These are the activations of a small neural network, seen along a few directions. Each row is one input.
In each table, some parts of the input vary, and every possible input appears once, in random order.
A made-up example of a description, with smaller parts first: one of 5 places around a ring, together with either a single point or one of 9 places along a line or (one of 3 separate values, together with one of 4 places along a line).
Shared parts are said once, and a part with two or three values counts as separate values.
In the rows, zero is written as 128.

Rows:
row 1: [109 142 127 120 118 114 101 121 128  99 147 115 128]
row 2: [106 130  99 123 147 115 126 124 132 102 145 124 154]
row 3: [ 98 152 130 132 159 121 139 130 131 132 146 133 153]
row 4: [105 169 147 117 118 131 116 130 126 127 138 107 130]
row 5: [203  82 185 137 144 140 166 134 125 124  98 139 103]
row 6: [ 98 151 118 122 142 139 144 131 143 126 144 122 156]
row 7: [110 153 145 127 125 120 100 134 122 112 148 128 131]
row 8: [178  69 121 140 111 125 122 149 152 196  66 137  93]
row 9: [159  85 114 186  86 138 147 126  92 137  70 159  99]
row 10: [101 152 130 112 114 139 112 117 137 113 139 102 128]
row 11: [ 96 142 106 114 140 134 140 118 139 116 136 115 154]
row 12: [107 141 117 130 154 121 126 138 126 115 146 137 157]
row 13: [103 149 120  99 117 123 103 131 122 104 133 118 118]
row 14: [229 108 119 137 114 149 139 105 137 168  92 153 110]
row 15: [ 99 138  95 101 145 121 131 134 125 107 131 128 145]
row 16: [172  51 149 152 108 126 154 134 109 172 149 132  92]
row 17: [104 162 154 128 132 122 110 121 129 126 147 126 125]
Describe the family of inputs behind these rows.
> either one of 5 separate values or (one of 2 separate values, together with one of 6 places around a ring)
Change only the place on the ring of 6 in row 15. List by row number the other rows that result.
> row 2, row 3, row 6, row 11, row 12

Rows:
row 18: [207  84 105 135  70 115  77 138 132 204  77 139  69]
row 19: [196  56 111 146  63 135  96 138 153 142  45 118  62]
row 20: [ 37 186 175  99  93 115  54 148 164 159 143  65 110]
row 21: [196  84 178 194 156 137 192 138 102 158 111 175 127]
row 22: [ 73 160 212  91 194 117 141 150 168 153 181  88 155]
row 23: [ 16 107  40 149  98  94 102 132 101 115 133 119 138]
row 24: [ 28 129 105 127  78 107  74 133  96  73 198  91 107]
row 25: [ 52 161  13 123 104 123 113 142 132 131  79 132 168]
row 26: [102 249 117  83  97 135  59  89 154  74 138 104 126]
row 27: [ 86 136  54 112 205 125 190 148 133 131 117 149 215]
row 28: [209  65 182 135 152 147 194 131  90 111  88 159 109]
row 29: [243  60 148 123 167 115 163 147 138 199 113 159 125]
row 30: [ 63 198 146  98  81 127  56 109 128  49 198  92  89]
row 31: [201  91 141 177  31 150 120 111 118 215  95 144  55]
row 32: [137 223 159  74 199 138 138  98 155  73 178 122 176]
row 33: [101 175 188  88 189 129 134 116 134  47 236 109 140]
row 34: [ 68 105 145 118 183 114 155 140  97  76 237 104 157]
row 35: [175  93 141 150  55 149 114 125  86 112  45 141  52]
row 36: [ 50  82  84 135 196  97 179 138 111 112 170 137 189]
row 37: [160 113 138 214  54 137 112 132  96 164  72 156  75]
row 38: [230  31 153 137 160 131 178 140 150 138  87 131 124]
row 39: [234  62 184 162 129 152 199 118 123 213 137 158 111]
row 40: [121 198  97  94 210 143 155 109 156 112 116 148 221]
row 41: [ 87 224  55 106 108 141  76 102 156 112  77 131 172]
Changing only one part turns row 27 into row 25. The same change can be made to row 38. Which row results?
> row 19
Describe the family of inputs behind these rows.
> one of 2 separate values, together with either a single point or one of 5 places around a ring or one of 6 places around a ring
Change only the place on the ring of 5 in row 29. List by row number the other rows that result.
> row 21, row 28, row 38, row 39
Change only the choice among 2 separate values in row 41. List by row number the other rows that result.
> row 40
Change only the choice among 2 separate values in row 24. List by row number the other rows that result.
> row 34

Rows:
row 42: [165  96 189 139 146 131 132 119 124 149 167 135  95]
row 43: [182 125 144 139  96 147 104 113 143 149  76 118  81]
row 44: [144  80 127 168  85 125 118 140 108 155 100  96  68]
row 45: [ 97 193 139 100 120 122  77 118 158  97 135 100 134]
row 46: [ 38 149  94 143 122 112 103 129 120 106 132 110 151]
row 47: [ 87 104 155 108 149 127 148 146 124 114 170 114 134]
row 48: [136 175 130  96 164 146 155 125 131 111 133 150 165]
row 49: [186 139 138 118 156 133 156 133 121 146 108 167 145]
row 50: [170  97  88 133 159 130 160 153 122 143 115 167 163]
row 51: [198 124 170 116 150 128 134 133 135 120 123 147 125]
row 52: [110 129  88 116 171 142 161 143 144 121 136 137 184]
row 53: [ 56 151 113 128 113 102  96 136 116 106 162  75 112]
row 54: [172 109 164 154  64 144 103 121 112 147 118 119  74]
row 55: [147 163 153  92 164 143 135 116 138  89 151 128 136]
row 56: [153  88  77 144 101 128 127 117 123 166  58 136 129]
row 57: [147  72 155 125 136 116 147 155 102 136 149 144 114]
row 58: [ 81 112 125 142 166 130 160 133 119 108 143 129 162]
row 59: [ 77 175 159 119  96 121  81 114 132 113 177  86 118]
row 60: [131  77  95 174  77 117 140 128 135 161  90 141  95]
row 61: [ 64 158  62 104 128 106 105 112 132 117 121 115 175]
row 62: [145  78 112 150 137 102 174 138 121 135 141 169 130]
row 63: [175 133 116 146  95 150 128 116 146 160  55 140 112]
row 64: [ 85 209 106 103 125 127 100 118 144 123 119 119 155]
row 65: [124 137 174 111 151 144 128 116 121 100 193 130 114]
Changing only one part turns row 47 into row 65. The same change can be made to row 57. Which row results?
> row 42
Describe the family of inputs behind these rows.
> one of 4 places along a line, together with one of 6 places around a ring
